Each row below holds a small network's activations on one input, seen along a few directions.
In each table, some parts of the input vary, and every possible input appears once, in random order.
A made-up example of a description, with smaller parts first: one of 4 places along a line, together with either a single point or one of 9 places around a ring or (one of 2 separate values, together with one of 5 places around a ring).
Shared parts are said once, and a part with two or three values counts as separate values.
(in the rows, 128 means zero)

Other details of the inputs vary at random and push rows far along two fixed directions, the same in every table; ignore that.

Rows:
row 1: [138 131 128 118 129 132 124 119 119 109 114 136 171 111]
row 2: [125 154  44 250 122 171 156 206 107 152 184  42  95 196]
row 3: [ 96 112 141 135 141 112 140 132 137 150 151 144  89 122]
row 4: [143 136 133 105 134 131 121 131 127  95 117 134 157 119]
row 5: [104 132 125 125 116 104 126 107 129 167 140 145  73 136]
row 6: [140 139 132 113 131 131 124 124 124 101 121 141 169 122]
row 7: [149 135 133 106 126 130 124 127 132 101 120 135 162 122]
row 8: [ 98 100 144 130 138 122 135 132 137 154 140 140  83 137]
row 9: [155 124 131 118 126 128 120 115 131 107 109 122 160 116]
row 10: [ 93 114 141 141 139 111 143 125 135 156 156 152 101 124]
row 11: [110 107 145 142 135 107 138 120 148 155 151 140  89 130]
row 12: [143 150 127  92 103 112 109 113 107 111 111 120 150 137]
row 13: [107 100 132 136 146 121 136 127 133 157 142 146  84 121]
row 14: [147 127 128 112 124 131 124 122 127 109 113 129 164 111]
row 15: [160 168  48 213 105 191 135 200  96 102 137  26 164 194]
row 16: [ 96 122 139 146 138 121 141 119 141 162 147 155  97 117]
row 17: [118 109 137 141 140 110 138 120 152 148 153 150  86 135]
row 18: [103 110 141 136 133 110 142 128 143 157 154 145  94 125]
row 19: [140 131 140 107 125 150 116 125 128 111  95 120 150 122]
row 20: [102 107 144 132 143 117 136 132 134 155 147 141  85 127]
row 21: [149 152 118  92 109 114 109 114 112 105 112 131 147 143]
row 22: [143 117 130 107 128 143 117 126 120 107  99 122 154 124]
row 23: [152 138 141 119 122 134 119 113 138 112 106 120 156 115]
row 24: [144 137 141 108 130 144 117 125 125 112 102 123 152 112]
row 25: [137 143 138 111 128 139 121 125 128 107 105 125 156 107]
row 26: [148 143 114  97 106 115 109 108 106 113 105 125 149 131]
row 27: [105 117 138 141 133 120 141 122 148 163 145 148  90 117]
row 28: [141 129 128 111 131 132 122 126 121 103 109 127 159 109]
Each input here is: one of 4 separate values, together with either a single point or one of 6 places along a line.
Changing only the choice among 4 separate values turns row 23 into row 9. The same change can be made to row 16. Which row results? -> row 1
Which other rows agree with row 21 in the choice among 4 separate values? List them by row number. -> row 2, row 4, row 6, row 7, row 15, row 17

Rows:
row 29: [156 170  96 133  93 139 126 139  92  92 120  90 229 122]
row 30: [104  93 186  92 128 101 123  93 160 159 116 157  85 115]
row 31: [129 125 129 196 170 192 153 184 136 102 139  93 180 118]
row 32: [105 165  72 227 124 159 147 173 116 163 177  73  73 172]
row 33: [132 129 120 107 118 148 120 143 107 130 105 115 139 128]
row 34: [108 105 172  99 126  79 136  87 155 154 154 188 113 115]
row 35: [161 149 139  82 124 162  96 128  96  85  73 112 194 134]
row 36: [ 94  99 116 216 167 174 176 193 150 152 173 105 115 109]
row 37: [ 95 159  74 227 116 169 148 169 115 172 169  78  82 177]
row 38: [ 89  82 153  72 139 102 128 116 130 141 129 185  88 117]
row 39: [119 115 173  88 135 102 123  96 168 144 135 175  75 111]
row 40: [118 121 165  91 137  80 131  97 167 141 143 187  88 116]
row 41: [ 96 107 183  96 149  97 119  95 138 150 119 162  80 102]
row 42: [ 98 130 162  96 151  87 128  96 144 141 139 196  92 108]
row 43: [129 100 125 125 145 117 126 118 131 156 130 145  72 129]
row 44: [189 146 140  78 118 143  99 132 120  76  87 102 180 136]
row 45: [ 87  94 172  89 129 104 127  98 139 165 112 161  89  91]
row 46: [ 98  88 151  71 147  91 127 119 131 131 136 181  80 111]
row 47: [107 116 166  93 129  91 133  93 166 150 135 192  96 121]
row 48: [ 90 118 153  90 130  94 137 100 145 156 131 196 101  97]
row 49: [152 113 104 117 132 125 117 132 115  98 120 120 133 143]
row 50: [150 107 112 202 163 187 153 173 146 106 132  91 178 110]
row 51: [116  89 165 102 143  92 120  84 148 154 113 161  78  95]
row 52: [141 120 125 134 115 138 118 112 123 131  94 101 142 123]
row 53: [179 149 152  91 108 134 102 121 127  78  81  84 187 122]
row 54: [124 150 128 135 120 120 128 117 107 120 138 133 175 130]
row 55: [103 166  51 224 114 133 162 182 116 165 187  81  86 161]
row 56: [176 151 120  97 106 159 103 102 120  85  71 115 199 111]
row 57: [161 162 123  94 110 113 117 119 102  81 117 119 218  96]
row 58: [ 93 124 132 124 120 130 136 121 138 164 135 151  87 111]
row 59: [159 151 137  88 110 136 105 126 106  85  78  88 190  97]
row 60: [160 169 134 102 122 117 111 113 101  76 117 124 217 113]
row 61: [169 155 137  82 132 150  96 132  98  78  82 110 183 128]
row 62: [177 118 168 121 154 180 133 155 158  57  97 112 230  93]
row 63: [183 154 113 115 103 170 106 152 109  88  90  72 192 161]
row 64: [154 176 131  96 115 141 109 116 110  78  87 130 213 124]
row 65: [112 136  75 199 119 128 153 136 133 170 159 119  92 156]
row 66: [110 100  77 181 127 137 144 153 118 154 157 109  78 176]
row 67: [117  81 155  88 145 113 121  92 140 161 110 181  80 115]
row 68: [109  95 151 109 133  81 134  74 143 159 143 194 115 100]
row 69: [119 101 150 108 142  70 131  77 144 150 151 190 107  95]
row 70: [121 141  72 199 127 118 150 140 133 161 168 114  83 151]
row 71: [135 153 117 117 116 139 123 133 122 118 120 117 135 108]
row 72: [155 142 111 131 122 139 118 114 131 117 113 119 132 118]
row 73: [135 143  93 149 131 145 123 167  96  97 137  89 137 171]
row 74: [ 91 117  95 175 134 141 141 165 108 150 163 111  82 184]
row 75: [119 115  96 172 127 123 144 170 132 140 176  98  68 187]
row 76: [181 160 137  97 107 110 114 114 123  74 120 115 213 122]
row 77: [124 150 114 166 114 158 123 146 104 130 112  69 146 150]
row 78: [111 122  70 209 113 149 152 188 121 153 180  71  78 211]
row 79: [107  99 159  74 147 102 123 114 132 153 124 175  75 100]
row 80: [111 138 104 185 110 148 144 148 146 168 160 101  78 165]
Changing only one part turns row 60 into row 57. The same change can be made to row 54. Which row results? -> row 29
Changing only one part turns row 70 into row 42. The same change can be made to row 65. Which row results? -> row 64
What is each input in this table made of? -> one of 4 separate values, together with either a single point or (one of 2 separate values, together with one of 6 places along a line)
Which other rows does row 73 become when the choice among 4 separate values takes its other values? List them by row number. -> row 46, row 49, row 75
Which other rows does row 43 become when the choice among 2 separate values takes its other values? List them by row number. -> row 67
Which other rows agree with row 30 in the choice among 4 separate values? List them by row number. -> row 34, row 39, row 40, row 44, row 47, row 53, row 62, row 63, row 75, row 76, row 78, row 80
Which other rows does row 33 become when the place on the line of 6 takes its other values? List them by row number. -> row 29, row 38, row 45, row 48, row 58

Rows:
row 81: [120 127 125 129 125 108 131 130 126 135 147 132 111 138]
row 82: [124 130 128 135 120 112 130 120 132 144 139 124 108 131]
row 83: [109 138 121 141 125 117 138 120 126 146 145 143 122 121]
row 84: [111 107 132 148 145 140 140 139 132 141 135 130 122 115]
row 85: [111 132 126 131 122 115 130 126 120 145 138 127 110 128]
row 86: [116 122 115 125 123 124 124 124 116 147 125 130  97 137]
row 87: [112 125 132 139 140 140 135 138 133 140 133 132 109 121]
row 88: [140 122 130 103 120 119 114 107 128 129 109 136 117 128]
row 89: [118 120 133 128 132 126 130 137 131 134 139 131 106 146]
row 90: [118 133 120 140 129 109 139 123 131 136 154 147 123 131]
row 91: [179 161 146  71 111 126 102  93 123  68  80 135 228  96]
row 92: [170 173  82 173  98 176 121 168 104  96 114  40 183 168]
row 93: [124 117 114 123 126 117 125 127 122 137 134 134  97 147]
row 94: [120 120 131 137 143 133 136 141 138 130 142 136 109 131]
row 95: [138  89 193  47 156 111 114  91 148  93  94 191 164  77]
row 96: [109 125 134 130 128 133 129 134 126 144 130 127 106 136]
row 97: [124 123 134 143 137 136 135 132 145 139 133 129 107 124]
row 98: [161 138 108 162 124 164 131 152 123 100 114  79 183 129]
Changing only one part turns row 87 into row 84. The same change can be made to row 94. Which row results? -> row 95
What is each input in this table made of? -> one of 3 separate values, together with one of 6 places along a line
Which other rows does row 91 become when the choice among 3 separate values takes its other values? List them by row number. -> row 83, row 90
Which other rows does row 82 become when the place on the line of 6 takes its other values? List them by row number. -> row 88, row 91, row 92, row 97, row 98

Rows:
row 99: [ 79 102 159 145 138 104 146 106 151 179 149 158  81 101]
row 100: [ 81 103 157 122 151 126 136 119 146 175 132 167  57 101]
row 101: [142 128 161  90 124 139 111 119 124 108  85 113 166  95]
row 102: [ 87 126 132 101 103  63 123  92 117 183 152 158  46 151]
row 103: [162 120 162  80 130 149 106 120 143  95  84 128 154 126]
row 104: [160 135 156  86 131 120 120 119 149  80 116 148 177 115]
row 105: [101 142  65 241 120 143 168 200 114 156 203  61 103 181]
row 106: [ 99  82 134 131 153  94 150 121 149 153 167 182  80 118]
row 107: [101 130 107 217 135 119 166 146 156 185 199 125  69 149]
row 108: [ 78 135  98 211 142 129 167 155 132 186 197 134  75 139]
row 109: [179 165  41 212 103 198 130 187  90 101 111  10 186 158]
row 110: [160 127 133 104 132 120 123 103 126  97 112 150 195  93]
row 111: [161 105 137  87 145 131 112 123 120  80  98 138 169 120]
row 112: [ 95  89 136 148 145 107 146  98 152 175 144 170  79  99]
row 113: [159 100 136  83 134 148 108 121 121  96  80 131 161 118]
row 114: [162 147 106  62  92  91  92  83  96 105  92 137 151 137]
row 115: [136 139 148  77 138 128 121 126 125  81 113 161 183 104]
row 116: [ 80  90 156 112 154 132 134 129 141 167 134 172  56 125]
row 117: [166 167 133  58  86  92  90  80 118 104  97 137 142 144]
row 118: [156 143 159 104 123 133 117  97 151 101  93 135 176  98]
row 119: [161 222  26 172  64 155 111 168  57 105 124  32 169 200]
row 120: [105  90 163 125 159 107 137 123 164 151 156 168  57 138]
row 121: [144 119 160  83 138 128 112 130 119  85 104 127 171 121]
row 122: [132 147 151  96 129 141 117 104 127 103  89 149 182  86]
row 123: [112 134  90 228 126 158 154 171 145 182 168  69  55 164]
row 124: [ 82  94 156 115 166 115 137 130 141 151 152 180  62 127]
row 125: [143 141 155 101 125 117 123 111 125 102 117 139 198  94]
row 126: [162 162  68 194 100 199 127 201  86  98 116   7 185 182]
What is each input in this table made of? -> one of 4 separate values, together with either a single point or one of 6 places around a ring
Changing only the choice among 4 separate values turns row 112 into row 122. The same change can be made to row 106. Which row results? -> row 115
Which other rows does row 121 become when the place on the ring of 6 takes its other values? List them by row number. -> row 99, row 101, row 105, row 125, row 126
Which other rows agree with row 118 in the choice among 4 separate values? List them by row number. -> row 103, row 104, row 107, row 117, row 120, row 123
